A small network was shown many inputs. Here are its activations along a few directions, one row for each input.
In each table, some parts of the input vary, and every possible input appears once, in random order.
Descriptions start from the smaller parts, as in this example, which fits no table here: ring(5) and (point or (values(2) and line(4)) or ring(9)).
Shared parts are said once, and a part with two or three values counts as separate values.

Other details of the inputs shift rows strongly along two fixed directions, in all tables alike. That doesn't count.

A family of inputs:
R1: 304 103 -56 518 81 228 754 -361 -103 28 234 -40
R2: 30 25 -173 276 -313 12 299 -494 263 -298 143 -85
R3: -302 -123 -77 -332 -296 -206 -543 299 134 -57 -330 -48
R4: -174 138 -94 111 -649 -28 -57 -328 273 -73 -124 195
R5: -209 -64 -168 -2 -286 -98 118 -625 230 -193 -168 -39
R6: 176 -86 149 -68 605 -31 138 166 -84 137 122 -244
R7: 101 -41 146 -164 559 159 -37 152 -208 225 124 115
R8: 393 24 230 -66 364 -92 75 596 -206 253 180 -235
R9: -372 -19 -24 -402 -282 -172 -543 308 152 -68 -281 85
R10: -267 -71 27 -365 -394 -198 -599 321 154 -29 -72 225
R11: -124 -20 -13 -166 -460 -207 -400 266 60 145 -173 -40
R12: 18 40 -179 476 -201 222 348 -542 28 -159 103 14
R13: 79 113 18 188 498 279 341 -315 -229 132 153 17
R14: 242 51 -82 395 305 201 611 -400 -152 -191 70 -49
R15: -3 23 -250 212 -177 16 295 -536 295 -337 17 -75
R16: -258 -77 -173 -29 -373 -20 -131 -560 259 -127 -260 -12
R17: -333 -9 67 -324 -419 -197 -558 339 111 -40 -162 83
R18: 182 1 148 -163 613 109 -113 530 -312 174 106 139
R19: 208 -75 258 -49 441 -31 74 606 -365 128 130 -170
R20: 308 69 244 -47 383 53 -72 577 -301 350 187 162
Each input here is: line(4) and line(5).
The inputs of R10 and R17 match in every part but the line(5) part. If R7 is changed in the same way as R10 into R17, which row does it become?
> R13
Start at R1 and move only the line(4) part, one step at a time. The first step leads to R19. Which rows follow, in order?
> R14, R5

A family of inputs:
R21: 198 -380 46 0 796 -45 452 171 -368 -53 261 -347
R22: 328 208 351 -193 895 179 225 10 -125 141 390 -27
R23: -60 162 -355 664 285 482 384 -709 49 -234 -78 237
R24: -195 -68 -1 -443 -2 -272 -770 381 453 190 20 187
R25: 776 154 19 30 549 -208 646 309 -107 363 -336 -505
R26: 272 338 77 460 -249 42 716 -678 75 26 377 415
R27: -494 124 89 -640 56 -105 -617 294 -28 -171 -441 -34
R28: -425 -278 -302 -501 -607 -350 -209 -817 600 -192 -115 295
R29: -133 -16 153 -328 230 -185 -194 332 20 -280 77 -462
R30: -232 135 -322 259 -751 349 139 -372 166 -261 -267 385
R31: 192 93 80 -261 -163 44 -188 526 75 321 261 261
R32: -105 10 -342 316 -912 77 202 -240 335 -380 119 -62
R33: 188 252 359 308 452 157 455 399 -643 165 -34 242
R34: -472 -163 91 313 -727 196 -28 -917 262 501 -362 -371
R35: -510 -312 -117 -673 62 -273 -503 251 -154 -18 -494 95
R36: -94 -155 -88 38 215 -164 -323 488 132 -98 120 -305
R37: -224 -21 218 -225 -566 -584 -307 719 -13 -82 -29 -152
R38: 195 83 -208 681 -37 529 311 -751 -229 -219 -72 272
R39: 636 30 219 158 567 243 13 146 -315 349 459 160
R40: 160 -197 33 35 -93 -114 -404 459 -184 -66 145 -286
What do these inputs look like to the network?
> values(2) or (values(3) and line(6))
Which other rows does R38 become when the line(6) part takes its other values? List them by row number.
> R23, R27, R30, R33, R35
Which other rows does R27 become when the values(3) part takes its other values? List them by row number.
> R22, R29

A family of inputs:
R41: -58 49 27 118 -2 89 64 -289 26 85 -73 2
R42: 39 35 -71 22 34 -22 158 -216 42 -191 -11 -68
R43: -41 24 -15 92 16 178 37 -309 12 120 -102 15
R44: 49 -112 15 -90 287 -60 -95 280 -39 -13 111 -157
R45: -98 -16 -73 61 47 81 92 -198 47 -181 110 30
R46: 75 52 -30 251 -253 39 174 -37 -73 -99 23 -64
R47: -13 -62 105 -121 254 -43 -79 203 -173 148 -57 34
R48: 45 47 117 95 25 26 -72 420 -232 86 -28 19
R49: 136 68 156 -116 81 -45 -34 335 -40 156 194 107
R50: 94 36 -93 286 -244 23 191 0 7 -65 11 -102
R51: 56 13 74 63 26 109 -111 403 -232 116 -65 36
R52: -17 -50 -71 69 34 28 72 -222 33 -204 122 -57
R53: 118 90 -34 96 -109 127 45 -172 80 45 124 244
R54: 192 59 -52 118 -155 -38 152 -112 177 18 195 44
R55: -55 -50 68 -92 310 11 -183 241 -129 -14 72 25
R56: 72 -64 119 -90 186 -71 -67 222 -22 239 -45 -239
R57: 3 85 -25 247 -232 94 198 -11 -59 -78 12 23
R58: -462 -95 54 -530 -525 -336 -646 238 286 93 -338 -67
R59: -40 -45 -84 44 33 121 80 -282 -31 28 -89 111
R60: 175 78 13 86 -164 -22 138 -150 95 -17 209 81
R61: -82 -33 -122 73 86 174 -24 -246 14 -139 41 104
R62: 137 74 149 -74 102 -38 -117 304 -58 164 153 165
R63: 4 27 73 -179 290 -43 -9 273 -101 -11 -19 -43
R64: -498 -119 -163 -374 -736 -314 -402 -205 392 -157 -321 90
R65: 43 -87 -96 73 -11 -43 186 -218 78 -8 -23 -84
R66: 56 -43 181 -116 182 -52 -74 182 -109 204 -30 -205
R67: 60 18 -134 56 49 -37 174 -178 122 -155 -21 -105
R68: -35 79 -79 58 80 41 99 -222 28 -157 -57 79
R69: 20 -67 -35 39 -26 -29 170 -257 -5 -43 -12 -49
R70: 24 9 26 -165 332 54 -122 226 -137 32 -88 30
The inputs of R63 and R42 match in every part but one. If R64 is changed in the same way as R63 into R42, which row does it become?
> R69
What do these inputs look like to the network?
> line(5) and (values(2) or line(4))
List by row number the other rows that have the line(5) part in common with R56.
> R44, R50, R54, R65, R67

A family of inputs:
R71: 369 -151 52 -63 557 22 246 89 -112 132 24 127
R72: -118 -22 -391 142 -331 9 312 -409 278 -320 148 -250
R73: -413 -148 105 -513 115 -174 -417 366 -138 -221 -196 -216
R74: 358 169 151 106 326 497 -18 334 -288 117 205 216
R75: -376 -86 108 -300 -218 -33 -313 -116 -95 103 -324 -128
R76: -205 72 -8 -20 -259 174 64 -789 66 -18 -31 234
R77: 355 107 213 145 417 -2 176 348 -3 -55 468 -51
R78: -109 30 -121 289 -513 -110 363 -337 41 -489 56 -127
R79: -80 -385 46 -451 85 -301 -428 406 130 -114 99 1
R80: 171 146 4 234 -127 -77 486 -58 -194 -98 -179 -59
R81: 29 -229 -77 151 -322 46 126 -687 258 45 65 155
R82: -157 20 37 -220 -492 -346 -149 143 110 -328 147 128
R83: 307 147 202 281 -93 68 182 -151 123 237 279 52
R84: -5 101 -418 105 -333 1 390 -448 282 -113 -173 -122
R85: -162 -378 -16 -89 -348 -141 -236 -155 135 136 -258 -191
R86: 186 113 -29 251 -31 437 65 -82 -28 -88 171 317
R87: 383 130 -66 -118 470 42 346 263 -90 242 181 64
R88: -90 129 -348 413 -254 23 -42 -423 5 -240 104 394
R89: 371 178 131 227 333 4 302 319 -83 109 -91 -225
R90: -103 -75 -54 -242 -151 -96 -650 560 -70 55 -20 349
R91: -649 -60 48 44 -262 49 -106 135 109 106 -322 138
R92: -146 49 -177 70 11 10 -11 -698 372 -340 230 70
R93: 136 137 147 -227 663 149 187 33 -335 85 -61 203
R94: 48 101 -122 123 351 58 166 -378 56 -15 -217 -141
R95: 46 110 147 -358 -245 -375 -147 469 -54 49 -148 215
R96: -158 -29 -87 20 -403 199 -344 181 47 -127 -228 5
R97: -89 48 23 -80 336 154 183 -340 -112 -304 218 130
R98: 59 -27 -220 427 -2 258 87 -75 -224 -102 -25 91
R99: 166 -195 -148 128 187 22 330 -256 2 -61 -257 -110
R100: -135 11 45 -217 -295 153 -601 559 -69 11 -282 -73
R101: 0 -60 35 -402 -185 -166 -310 359 113 409 142 -20
R102: -108 54 50 -507 226 -266 -529 226 185 139 -206 96
R103: -186 43 253 151 468 279 252 305 -195 318 112 373
R104: -93 -38 121 -140 -151 -287 -326 547 185 -154 11 -339
R105: -88 -325 -253 198 -171 -13 233 -525 212 -409 -2 -184
R106: 131 -27 204 136 586 146 12 -27 -233 390 44 -324
R107: 263 3 -46 -75 476 40 260 303 -80 39 511 -71
R108: -206 -20 58 -228 -163 -112 -468 -305 283 209 -22 51
R109: 57 -47 66 77 692 65 49 64 -144 -54 175 -345
R110: -54 13 152 50 -474 -171 -236 127 218 189 -123 -255
R111: 344 96 356 112 117 -5 260 245 -388 334 300 102
R112: -11 55 -256 515 97 83 61 -81 -312 -123 -6 33
R113: -308 19 -34 -399 -20 -113 -191 -10 -50 -100 -512 -33
R114: 226 47 314 235 52 -10 294 273 -458 288 84 -208
R115: 183 256 -95 192 -329 -65 248 -395 410 -142 -18 201
R116: -139 -83 -101 -176 -395 -125 -157 87 138 274 -70 -273
The inputs of R95 and R80 match in every part but one. If R101 is changed in the same way as R95 into R80, which row does it become?
> R116
The inputs of R74 and R100 match in every part but one. If R92 is changed in the same way as R74 into R100, which row does it become?
> R109
What do these inputs look like to the network?
> values(2) and (point or line(4) or (values(3) and line(6)))
Which other rows does R74 become when the line(4) part takes its other values? List them by row number.
> R86, R88, R90
Which other rows does R100 become when the line(4) part takes its other values? List them by row number.
> R96, R98, R112
Which other rows does R105 become when the values(2) part takes its other values? List them by row number.
> R79

A family of inputs:
R117: 268 64 -214 370 -145 100 190 -523 154 -255 294 119
R118: -402 16 -204 -370 -800 -195 -404 -684 695 -230 -184 73
R119: 18 -115 69 -118 428 -209 171 227 -241 -79 -27 -249
R120: -55 -63 80 78 405 229 -110 216 -156 323 -19 34
R121: -90 -65 204 -150 477 13 17 57 -321 208 -73 95
R122: -68 -2 -167 334 -405 302 360 -676 17 -33 -9 282
R123: -515 76 72 -354 -660 -250 -689 484 94 -136 -246 180
R124: -401 -177 -11 -704 -312 -564 -610 237 336 -229 -136 120
R125: 116 -60 -128 336 -330 120 544 -474 41 -7 17 -83
R126: -151 10 -278 438 21 356 211 -512 98 -215 34 151
R127: 45 -109 -48 97 355 3 31 393 -66 32 24 -308
R128: 323 225 -105 -96 351 6 89 429 -129 18 -278 163
R129: 245 -51 32 -110 192 -15 85 397 -146 38 322 98
R130: 116 110 211 133 93 -71 161 508 -222 -30 91 -210
R131: -38 12 101 -121 488 233 -136 164 -257 -44 -15 -46
R132: 274 -95 42 142 209 -56 -41 351 -227 3 54 -287
R133: 23 -111 167 -147 384 -207 179 137 -223 183 -87 -252
R134: -468 -84 -179 -377 -769 -422 -262 -692 622 -244 -193 230
R135: 55 -104 49 77 313 13 41 298 -44 295 -35 -311
R136: 90 -22 59 -109 405 13 35 235 -164 -67 -16 -400
R137: 160 -46 171 108 239 166 -203 191 -308 286 -5 58
R138: 177 -139 32 8 131 -32 193 447 -253 12 75 -195
R139: 177 26 -126 215 -273 132 422 -526 157 15 257 210
R140: -319 103 60 -455 -666 -434 -625 498 311 -150 -7 133
R141: -372 -155 -153 -482 -383 -343 -746 393 496 -108 -78 49
R142: -154 -112 11 -474 -592 -414 -838 267 346 130 -117 59
R143: 204 -18 -119 462 -267 86 298 -568 75 -18 -16 -178
R144: -104 -78 108 -133 514 5 2 159 -332 -51 -22 97
R145: 164 20 108 -229 470 49 -68 193 -15 -70 210 -89
R146: 115 280 40 334 -324 100 393 -475 185 -25 265 188
R147: 125 106 315 108 40 -59 164 414 -190 224 24 -211
R148: -101 104 -73 205 25 371 214 -767 25 -58 -67 61
R149: 18 60 -106 209 -63 151 376 -687 128 -83 -80 -290
R150: 152 -49 72 134 289 159 -202 280 -333 33 59 60
R151: 125 -37 71 -44 377 40 -71 251 85 306 200 -11
R152: 59 -82 51 2 209 179 37 373 -368 51 87 147
R153: -77 252 51 444 -314 285 336 -500 -37 -16 33 236
R154: 266 310 -265 240 -111 159 453 -513 165 -9 -337 279
What do these inputs look like to the network?
> values(2) and (point or (values(3) and line(6)))
The inputs of R118 and R145 match in every part but the values(2) part. If R137 is changed in the same way as R118 into R145, which row does it become?
> R150
Which other rows does R136 become when the line(6) part takes its other values? List them by row number.
> R119, R127, R130, R132, R138
Which other rows does R151 become when the values(2) part takes its other values? List them by row number.
> R141
